These are the activations of a small network on made-up records, seen along a few directions, one row for each record.
After each row come some of the record's fields: TOLE, SUFUT, DOMU, RONI, TIVE, SIDID, SEF.
A field that a record lacks is written absent.
The largest differences between rows may come from other fields.
In the rows, 500 means zero.
Random noise pushes rows far along 2 fixed directions. That doesn't count. These rows show it; they differ only by the noise:
[612 477 477 586 451 507 494 427 372 416 387 537 523 430 594 454 750 436
 656 698 572 603]
[583 466 485 601 456 481 465 428 337 442 406 499 509 412 553 473 664 447
 659 678 584 582]
[637 594 437 654 506 479 448 361 380 510 511 445 512 473 591 518 483 520
 674 599 600 445]
[502 428 509 640 465 410 386 435 239 507 449 401 469 360 440 524 443 473
 666 630 617 534]

[509 481 484 512 515 436 459 521 459 530 543 529 479 495 448 510 464 475
 490 431 524 500]
TOLE=bomik, SUFUT=absent, DOMU=absent, RONI=absent, TIVE=vime, SIDID=zafod, SEF=lote
[425 535 567 426 466 424 633 519 552 505 484 485 486 557 500 506 570 416
 583 556 613 556]
TOLE=bomik, SUFUT=absent, DOMU=absent, RONI=absent, TIVE=gukit, SIDID=zafod, SEF=lote
[510 504 494 483 511 535 567 492 544 481 476 532 516 551 506 537 531 485
 492 551 462 498]
TOLE=bomik, SUFUT=fimup, DOMU=vugub, RONI=runa, TIVE=gukit, SIDID=peg, SEF=tivuz
[592 645 433 537 543 537 500 416 603 504 585 522 514 555 595 505 467 566
 465 424 487 394]
TOLE=pidug, SUFUT=zoz, DOMU=absent, RONI=absent, TIVE=absent, SIDID=absent, SEF=absent
[430 367 470 511 521 318 384 456 368 488 542 510 475 461 410 611 468 484
 486 450 496 519]
TOLE=pidug, SUFUT=fimup, DOMU=absent, RONI=absent, TIVE=romu, SIDID=absent, SEF=absent
[625 503 449 573 521 510 509 466 491 401 432 590 571 437 636 404 757 438
 538 629 504 598]
TOLE=pidug, SUFUT=fimup, DOMU=radal, RONI=rav, TIVE=gukit, SIDID=zafod, SEF=lote
[537 513 463 469 505 498 532 442 553 464 499 577 528 530 564 531 615 495
 475 493 470 522]
TOLE=pidug, SUFUT=zoz, DOMU=absent, RONI=absent, TIVE=absent, SIDID=absent, SEF=absent
[421 371 565 488 467 517 493 545 457 481 401 549 489 426 421 434 587 443
 431 536 473 603]
TOLE=pidug, SUFUT=fimup, DOMU=vugub, RONI=runa, TIVE=muna, SIDID=peg, SEF=lote
[708 746 422 609 601 664 507 478 663 542 608 488 469 608 625 400 373 546
 476 408 461 335]
TOLE=pidug, SUFUT=fimup, DOMU=vugub, RONI=sifo, TIVE=muna, SIDID=peg, SEF=tivuz
[558 577 458 586 508 593 451 563 494 507 496 457 456 492 522 399 491 479
 524 501 491 512]
TOLE=bomik, SUFUT=fimup, DOMU=vugub, RONI=sifo, TIVE=romu, SIDID=zafod, SEF=tivuz
[253 276 668 374 396 486 587 626 362 461 338 495 473 385 349 526 623 372
 516 658 560 705]
TOLE=bomik, SUFUT=absent, DOMU=absent, RONI=absent, TIVE=gukit, SIDID=peg, SEF=lote
[482 530 490 597 514 537 442 546 435 584 497 414 474 439 480 439 373 483
 485 518 546 467]
TOLE=bomik, SUFUT=fimup, DOMU=vugub, RONI=runa, TIVE=gukit, SIDID=zafod, SEF=lote
[350 266 549 508 472 355 389 517 304 487 441 477 458 354 322 588 443 470
 538 499 522 593]
TOLE=pidug, SUFUT=fimup, DOMU=absent, RONI=absent, TIVE=vime, SIDID=absent, SEF=absent
[588 499 467 397 475 610 600 459 562 391 398 611 553 529 687 454 782 411
 619 676 556 609]
TOLE=pidug, SUFUT=absent, DOMU=absent, RONI=absent, TIVE=absent, SIDID=absent, SEF=absent
[664 672 491 637 498 679 518 498 545 438 464 453 533 507 635 336 585 481
 559 582 560 546]
TOLE=pidug, SUFUT=fimup, DOMU=vugub, RONI=sifo, TIVE=muna, SIDID=zafod, SEF=lote
[645 567 460 499 446 571 626 389 611 416 436 556 627 594 767 548 699 416
 668 689 584 546]
TOLE=pidug, SUFUT=absent, DOMU=absent, RONI=absent, TIVE=absent, SIDID=absent, SEF=absent
[367 354 584 420 446 500 541 619 452 480 416 464 449 438 364 502 462 481
 421 509 488 560]
TOLE=bomik, SUFUT=fimup, DOMU=radal, RONI=duda, TIVE=absent, SIDID=absent, SEF=absent
[373 407 594 403 419 521 605 579 477 519 433 433 500 473 411 570 450 496
 454 565 534 565]
TOLE=bomik, SUFUT=fimup, DOMU=radal, RONI=rav, TIVE=absent, SIDID=absent, SEF=absent
[466 458 571 452 464 614 593 571 580 572 436 454 453 534 524 381 556 516
 486 618 484 595]
TOLE=bomik, SUFUT=fimup, DOMU=vugub, RONI=runa, TIVE=absent, SIDID=absent, SEF=absent
[552 598 513 462 520 506 594 460 614 564 543 519 496 608 547 517 520 513
 586 477 545 455]
TOLE=bomik, SUFUT=absent, DOMU=absent, RONI=absent, TIVE=romu, SIDID=absent, SEF=absent
[503 373 499 563 509 408 355 530 341 401 419 557 427 294 392 388 589 454
 538 555 444 618]
TOLE=pidug, SUFUT=fimup, DOMU=radal, RONI=rav, TIVE=muna, SIDID=peg, SEF=tivuz
[623 569 481 460 494 613 581 442 576 441 458 559 557 550 724 452 692 419
 607 636 578 563]
TOLE=pidug, SUFUT=absent, DOMU=absent, RONI=absent, TIVE=absent, SIDID=absent, SEF=absent
[473 436 487 417 490 462 551 494 527 479 493 581 533 549 502 611 611 509
 464 479 466 525]
TOLE=bomik, SUFUT=fimup, DOMU=absent, RONI=absent, TIVE=romu, SIDID=absent, SEF=absent
[223 270 641 343 374 388 563 548 343 552 410 427 517 492 305 733 445 474
 445 513 557 598]
TOLE=bomik, SUFUT=fimup, DOMU=vugub, RONI=runa, TIVE=romu, SIDID=zafod, SEF=lote
[608 688 435 548 573 569 558 383 642 556 596 521 552 633 642 517 434 575
 462 439 480 345]
TOLE=pidug, SUFUT=fimup, DOMU=vugub, RONI=runa, TIVE=gukit, SIDID=peg, SEF=lote
[428 515 519 516 515 537 492 548 568 581 560 459 478 538 415 503 324 581
 359 417 491 401]
TOLE=bomik, SUFUT=fimup, DOMU=vugub, RONI=runa, TIVE=absent, SIDID=absent, SEF=absent
[551 551 440 515 572 439 491 403 481 535 577 482 511 545 546 582 356 554
 531 404 504 398]
TOLE=pidug, SUFUT=fimup, DOMU=radal, RONI=duda, TIVE=muna, SIDID=peg, SEF=lote
[385 362 544 409 454 440 468 553 441 502 466 539 464 473 360 578 497 499
 429 435 469 561]
TOLE=bomik, SUFUT=fimup, DOMU=absent, RONI=absent, TIVE=vime, SIDID=absent, SEF=absent
[314 346 551 397 460 354 474 517 384 538 511 456 471 504 315 696 361 518
 427 416 492 504]
TOLE=bomik, SUFUT=fimup, DOMU=absent, RONI=absent, TIVE=romu, SIDID=absent, SEF=absent
[395 371 496 495 529 392 434 489 414 468 492 501 503 524 425 581 495 525
 460 430 512 502]
TOLE=pidug, SUFUT=fimup, DOMU=vugub, RONI=sifo, TIVE=romu, SIDID=zafod, SEF=lote
[457 520 502 472 483 461 553 475 473 551 542 463 487 569 455 629 375 487
 549 500 549 444]
TOLE=bomik, SUFUT=absent, DOMU=absent, RONI=absent, TIVE=romu, SIDID=zafod, SEF=tivuz
[738 630 336 744 584 502 303 384 407 458 570 525 456 431 549 342 537 549
 640 521 511 468]
TOLE=pidug, SUFUT=fimup, DOMU=vugub, RONI=runa, TIVE=vime, SIDID=zafod, SEF=tivuz
[502 533 471 424 483 568 563 429 559 472 472 525 530 570 589 526 537 473
 566 598 563 473]
TOLE=pidug, SUFUT=absent, DOMU=absent, RONI=absent, TIVE=absent, SIDID=absent, SEF=absent
[416 490 612 364 337 532 698 418 477 497 360 370 589 617 620 734 444 426
 711 715 683 565]
TOLE=pidug, SUFUT=absent, DOMU=absent, RONI=absent, TIVE=absent, SIDID=absent, SEF=absent
[415 380 580 519 442 500 479 529 395 493 404 465 494 441 443 513 519 468
 532 531 565 588]
TOLE=pidug, SUFUT=fimup, DOMU=vugub, RONI=sifo, TIVE=vime, SIDID=zafod, SEF=lote
[444 386 551 408 467 432 456 465 429 532 404 336 517 440 403 516 439 381
 682 665 622 503]
TOLE=pidug, SUFUT=absent, DOMU=absent, RONI=absent, TIVE=absent, SIDID=absent, SEF=absent
[552 526 475 524 519 547 500 539 568 485 496 551 503 493 493 444 535 482
 428 477 456 521]
TOLE=bomik, SUFUT=fimup, DOMU=absent, RONI=absent, TIVE=muna, SIDID=absent, SEF=absent
[558 620 461 638 617 455 408 452 470 606 675 370 487 489 501 532 156 567
 484 365 519 328]
TOLE=pidug, SUFUT=fimup, DOMU=radal, RONI=duda, TIVE=gukit, SIDID=peg, SEF=lote
[399 280 603 356 354 538 585 511 374 396 274 503 534 427 515 522 715 305
 681 772 615 733]
TOLE=pidug, SUFUT=absent, DOMU=absent, RONI=absent, TIVE=absent, SIDID=absent, SEF=absent
[470 542 492 467 512 467 481 461 541 519 545 514 493 524 485 560 430 566
 415 405 468 435]
TOLE=pidug, SUFUT=zoz, DOMU=absent, RONI=absent, TIVE=absent, SIDID=absent, SEF=absent
[518 530 463 508 552 464 508 494 587 604 618 428 452 571 512 473 359 623
 491 421 426 433]
TOLE=bomik, SUFUT=fimup, DOMU=radal, RONI=duda, TIVE=absent, SIDID=absent, SEF=absent

Here are new rows. What are their fields?
[455 521 623 426 457 586 510 488 524 617 457 317 544 520 490 506 353 466
 655 626 634 438]
TOLE=pidug, SUFUT=absent, DOMU=absent, RONI=absent, TIVE=absent, SIDID=absent, SEF=absent
[569 586 491 504 518 596 523 536 627 505 530 550 500 541 509 422 515 508
 370 417 430 472]
TOLE=bomik, SUFUT=fimup, DOMU=absent, RONI=absent, TIVE=muna, SIDID=absent, SEF=absent
[528 594 502 435 484 569 588 390 588 517 510 487 572 618 636 585 450 524
 611 562 566 434]
TOLE=pidug, SUFUT=absent, DOMU=absent, RONI=absent, TIVE=absent, SIDID=absent, SEF=absent
[457 513 549 404 444 562 637 524 525 485 480 526 496 561 516 549 553 450
 545 553 526 524]
TOLE=bomik, SUFUT=absent, DOMU=absent, RONI=absent, TIVE=romu, SIDID=peg, SEF=tivuz
[513 620 497 469 536 597 603 492 652 564 577 462 519 622 569 568 395 607
 430 410 496 374]
TOLE=bomik, SUFUT=fimup, DOMU=vugub, RONI=sifo, TIVE=absent, SIDID=absent, SEF=absent
[488 493 556 449 490 613 588 604 581 458 439 542 526 536 527 456 638 460
 399 537 463 568]
TOLE=bomik, SUFUT=fimup, DOMU=vugub, RONI=sifo, TIVE=gukit, SIDID=peg, SEF=lote
[526 490 466 387 499 510 615 463 592 459 483 619 557 608 580 604 702 513
 465 495 449 524]
TOLE=bomik, SUFUT=fimup, DOMU=absent, RONI=absent, TIVE=romu, SIDID=absent, SEF=absent
[473 483 442 538 549 410 419 420 448 498 568 461 518 481 508 570 330 503
 593 527 577 428]
TOLE=pidug, SUFUT=absent, DOMU=absent, RONI=absent, TIVE=absent, SIDID=absent, SEF=absent
[458 397 527 490 511 440 473 508 373 493 500 459 489 426 457 559 486 497
 523 482 517 530]
TOLE=pidug, SUFUT=fimup, DOMU=radal, RONI=duda, TIVE=romu, SIDID=peg, SEF=lote
[531 352 538 575 477 570 382 617 364 362 379 553 409 321 411 286 784 406
 523 582 448 704]
TOLE=pidug, SUFUT=fimup, DOMU=vugub, RONI=sifo, TIVE=vime, SIDID=peg, SEF=tivuz
[498 442 551 420 438 623 641 548 559 409 359 585 520 513 551 434 797 393
 449 646 452 627]
TOLE=pidug, SUFUT=fimup, DOMU=vugub, RONI=runa, TIVE=gukit, SIDID=peg, SEF=tivuz
[447 563 526 493 462 552 513 556 512 564 558 388 454 512 459 469 290 556
 432 432 466 441]
TOLE=bomik, SUFUT=fimup, DOMU=radal, RONI=duda, TIVE=absent, SIDID=absent, SEF=absent
[598 568 458 621 519 523 495 403 449 497 459 475 518 493 605 490 477 478
 628 627 583 462]
TOLE=pidug, SUFUT=fimup, DOMU=vugub, RONI=runa, TIVE=gukit, SIDID=zafod, SEF=tivuz
[593 688 482 450 457 600 718 427 666 505 522 529 576 693 700 610 554 497
 605 558 571 438]
TOLE=bomik, SUFUT=absent, DOMU=absent, RONI=absent, TIVE=romu, SIDID=zafod, SEF=tivuz
[281 247 564 450 463 304 417 544 292 541 484 440 459 400 258 685 351 486
 481 459 518 556]
TOLE=bomik, SUFUT=fimup, DOMU=absent, RONI=absent, TIVE=romu, SIDID=absent, SEF=absent
[688 748 454 588 541 690 551 416 624 539 525 497 521 554 672 391 497 548
 525 504 523 426]
TOLE=pidug, SUFUT=fimup, DOMU=vugub, RONI=runa, TIVE=muna, SIDID=peg, SEF=lote
[422 472 513 470 490 466 538 538 489 457 515 529 499 475 444 491 520 446
 478 518 511 539]
TOLE=bomik, SUFUT=absent, DOMU=absent, RONI=absent, TIVE=gukit, SIDID=peg, SEF=lote
[534 721 493 486 581 530 604 450 648 585 643 458 490 605 570 494 355 562
 585 442 582 355]
TOLE=bomik, SUFUT=absent, DOMU=absent, RONI=absent, TIVE=gukit, SIDID=peg, SEF=lote
[438 303 501 556 509 410 380 532 323 381 411 528 483 422 403 438 670 456
 498 536 511 627]
TOLE=pidug, SUFUT=fimup, DOMU=vugub, RONI=sifo, TIVE=romu, SIDID=zafod, SEF=lote
[797 834 411 699 606 726 500 420 644 552 603 448 475 562 716 328 373 549
 559 460 519 306]
TOLE=pidug, SUFUT=fimup, DOMU=vugub, RONI=sifo, TIVE=muna, SIDID=peg, SEF=tivuz
